Each row has a name. Each piece below is followed by the name of the row it came from. Each question is about the rows just above it.

[ -9.0,  48.5, -58.7,  -0.5,  22.8,  54.5,  -4.5,   0.6,  11.3, -32.3,
  59.5,  12.7, -10.0,  14.9,  31.6,  46.4, -10.6, -13.3, -15.6,   0.0,
   6.0,  21.9] = E
[ -5.1,  36.0, -52.2, -58.9,   4.5,  54.6,  30.1, -50.9, -74.1, -26.5,
 -10.4, -13.3, -72.5, -64.6, -24.3,  12.2, -31.6,  27.7,  45.2,  31.1,
  35.9, -40.6] = J
[ -5.6, -10.3, -22.3,  -9.2, -13.8,  -2.9,  -2.1, -17.0,  -9.6, -13.3,
   4.7, -12.3, -11.3, -14.6, -17.7,  -8.1,   2.1,  10.2,  -2.3,  -0.4,
   2.0,  -9.8] = Y
[ 13.3, -58.1,  37.4, -11.5, -49.7, -42.9,  14.8, -30.9, -26.6,  27.3,
 -43.1, -31.5,  26.7, -36.4, -50.5, -52.7,  45.4,  26.6,   7.6,   0.1,
 -28.4, -47.6] = R
[-16.4, -18.6,  -3.4, -26.2, -21.0, -11.9,  -1.0, -44.5, -17.7, -11.8,
 -32.9, -10.7, -15.7, -13.6, -21.1, -19.2,   5.8,   7.1,  13.2,  -8.5,
  -9.2, -15.8] = G
[-16.4, -18.6,  -3.4, -26.2, -21.0, -11.9,  -1.0, -44.5, -17.7, -11.8,
 -32.9, -46.7, -25.1, -47.6, -25.3, -25.0, -12.5,   3.7,  17.3,  26.1,
  -5.0, -41.0] = K
[-20.4,   6.9,   8.1, -48.3,  19.4,  -3.3,  -2.6, -18.7, -48.4, -12.7,
 -42.6,   8.0, -62.5, -36.6, -17.4,  -6.4, -41.5,  17.1,  35.5,   4.5,
  44.1, -12.8] = D
[-13.2, -10.7,   7.1, -17.6,  25.4, -29.3,  -6.4,  15.6, -29.1,  -7.4,
  -3.0,  22.0, -59.8, -29.9, -31.8,  -1.8, -42.0,  51.5,  39.0,  22.4,
  86.7,   4.3] = U
Which row holds [ -5.1,  36.0, -52.2, -58.9,   4.5,  54.6,  30.1, -50.9, -74.1, -26.5,
 -10.4, -13.3, -72.5, -64.6, -24.3,  12.2, -31.6,  27.7,  45.2,  31.1,
  35.9, -40.6]? -> J
q: [ -9.0,  48.5, -58.7,  -0.5,  22.8,  54.5,  -4.5,   0.6,  11.3, -32.3,
  59.5,  12.7, -10.0,  14.9,  31.6,  46.4, -10.6, -13.3, -15.6,   0.0,
   6.0,  21.9] -> E
q: [-16.4, -18.6,  -3.4, -26.2, -21.0, -11.9,  -1.0, -44.5, -17.7, -11.8,
 -32.9, -46.7, -25.1, -47.6, -25.3, -25.0, -12.5,   3.7,  17.3,  26.1,
  -5.0, -41.0] -> K
q: [-20.4,   6.9,   8.1, -48.3,  19.4,  -3.3,  -2.6, -18.7, -48.4, -12.7,
 -42.6,   8.0, -62.5, -36.6, -17.4,  -6.4, -41.5,  17.1,  35.5,   4.5,
  44.1, -12.8] -> D
q: [ 13.3, -58.1,  37.4, -11.5, -49.7, -42.9,  14.8, -30.9, -26.6,  27.3,
 -43.1, -31.5,  26.7, -36.4, -50.5, -52.7,  45.4,  26.6,   7.6,   0.1,
 -28.4, -47.6] -> R

[-28.3, -70.4, -28.1,  21.6, -49.6, -28.4, -20.6]  V
[-33.0, -63.5, -27.0,  13.1, -59.0, -31.0, -24.1]  Z
[-25.9, -63.3, -24.0,  13.9, -51.7, -22.2, -21.2]  W
[-24.9, -33.2, -27.3,  27.4, -28.6, -39.9, -16.3]  P
[-37.6, -41.9, -27.8,  15.9, -42.6, -43.2, -20.4]  Q
[-41.4, -22.2, -21.5,   1.3, -38.8, -41.1, -20.0]  S
[-30.0, -38.3, -23.0,  17.0, -24.5, -34.3, -14.0]  C
[-24.3, -71.3, -24.2,  17.2, -51.1, -17.2, -20.0]  T
[-27.5,  -8.5, -12.7,   3.7, -11.2, -28.1,  -9.8]  B
[-35.0, -73.6, -31.0,  18.6, -62.2, -34.5, -25.0]  A
[-38.3, -29.9, -23.9,   8.6, -44.0, -38.2, -20.9]  X
q: [-33.0, -63.5, -27.0,  13.1, -59.0, -31.0, -24.1] -> Z
q: [-24.3, -71.3, -24.2,  17.2, -51.1, -17.2, -20.0] -> T
The row with [-37.6, -41.9, -27.8,  15.9, -42.6, -43.2, -20.4] is -> Q
The row with [-38.3, -29.9, -23.9,   8.6, -44.0, -38.2, -20.9] is -> X
Which row holds [-28.3, -70.4, -28.1,  21.6, -49.6, -28.4, -20.6]? -> V

